A small network was shown many inputs. Here are its activations along a few directions, one row for each input.
Each table varies a few parts of the input and shows all the possible inputs, shuffled.
Descriptions start from the smaller parts, as in this example, which fits no table here: one of 3 separate values, together with either a single point or one of 9 places along a line or (one of 6 places along a line, together with one of 8 places around a ring).
Shared parts are said once, and a part with two or three values counts as separate values.

A family of inputs:
r1: [-32  -9  24  10  17  13  -4 -10 -29 -50   3  -6]
r2: [ 64  -1  -9 -26 -68 -21  24  34  21   3  43 -32]
r3: [  3 -39 -16 -17  39  52   0  38  30  40  18 -25]
r4: [-67  49 -22  75 -13 -60 -25 -86   3  46 -75  59]
r5: [ 29  11   6 -10 -39  18  -5 -16 -21 -57  22  38]
r6: [ -58   43  -24   48  -35  -53  -13  -54    5   77 -115   27]
r7: [ -9 -15  28 -13  78  -4   6 -21 -11 -11  22 -12]
r8: [ 26  28 -11 -32 -59  24   9  49 -19 -19   2  13]
r9: [ 14 -42  -5  15  71  45 -13 -17  20   0  38  -8]
r10: [-33  -4  11 -10  -6  17  16  57 -17 -17 -24 -18]
r11: [-11 -21  16 -38  48  -1  17  38 -10  32   2 -26]
r12: [ 73   0   3  -4 -32 -31 -11 -12  27 -45  64  -9]
Changing only one part turns r10 into r1. The same change can be made to r8. Which row results? -> r5
Describe the family of inputs behind these rows. -> one of 2 separate values, together with either a single point or one of 5 places along a line
Which other rows does r2 become when the choice among 2 separate values takes its other values? List them by row number. -> r12

A family of inputs:
r13: [ 24  -5   6   0   0   3  -3  -6   2 -31  27  -3]
r14: [ -7 -27   0  -9  37  32   3  24   7  11  11 -20]
r15: [ 28   0   2 -10 -22   4  -2   0   0 -26  25   1]
r16: [ 28   4  -4 -11 -31   6   1  17   3 -19  20   6]
r17: [  1 -23   8 -18  40  23   5  15  -1   6  12 -14]
r18: [  3 -13  10 -10  36   8   0   6   0 -10  23 -10]
r19: [ 11 -15  10  -4  17   5   2  -5  -1 -21  31  -6]
r20: [ 21   5  -5 -17 -28   7  11  26  -2  -4  13  -7]
r21: [ 14  -2   1 -23 -23  -3  13  38   2   4   3 -21]
r22: [-78  40  -3  43 -12 -28 -11 -43 -26  21 -89  40]
r23: [-46  36 -26  59 -14 -57 -19 -72  17  69 -78  34]
Describe the family of inputs behind these rows. -> either one of 2 separate values or one of 9 places along a line

A family of inputs:
r24: [ 29  -8  17 -22   4   6  13  -7   0 -29  47 -12]
r25: [-25  32 -12  18 -44 -46 -16 -47   1  43 -72  26]
r26: [ 25  -2  21 -24  -1   0   6  19 -22 -33  42 -16]
r27: [-30  51 -23  23 -37 -53   3 -26  -1  58 -55  40]
r28: [ 29 -12  10 -32 -19  13  12  51  -7 -27  21 -16]
r29: [ 30 -21 -19 -16 -24  41  11  38   9   1  32 -26]
r30: [ 42 -10  -9  -4  19  12 -20  -4  24 -17  48  -1]
r31: [ 25  -3   7 -36  -8   4  15  35 -11 -41  28 -16]
r32: [ 26 -10   4 -27 -24  29   8  56  13 -14  26 -17]
r33: [-56 -39  13  13  97  -2   3   0  12  47 -20 -40]
r34: [-50 -15   5   0  82  47  -8 -12 -20  24 -28  20]
r35: [-58  24  -8  59 -30 -29 -21 -48  -4  -6 -46  36]
r36: [ 41 -27   7  -5  10   6   4  -8   9 -20  44   1]
r37: [-29  40 -12  52 -25 -30 -10 -47  -3  14 -67  21]
Describe the family of inputs behind these rows. -> either one of 2 separate values or one of 4 places along a line or one of 8 places along a line
A walk changes only the place on the line of 8. It starts at r29 and steps to r32. List the rest of the walk in order. -> r28, r31, r26, r24, r36, r30
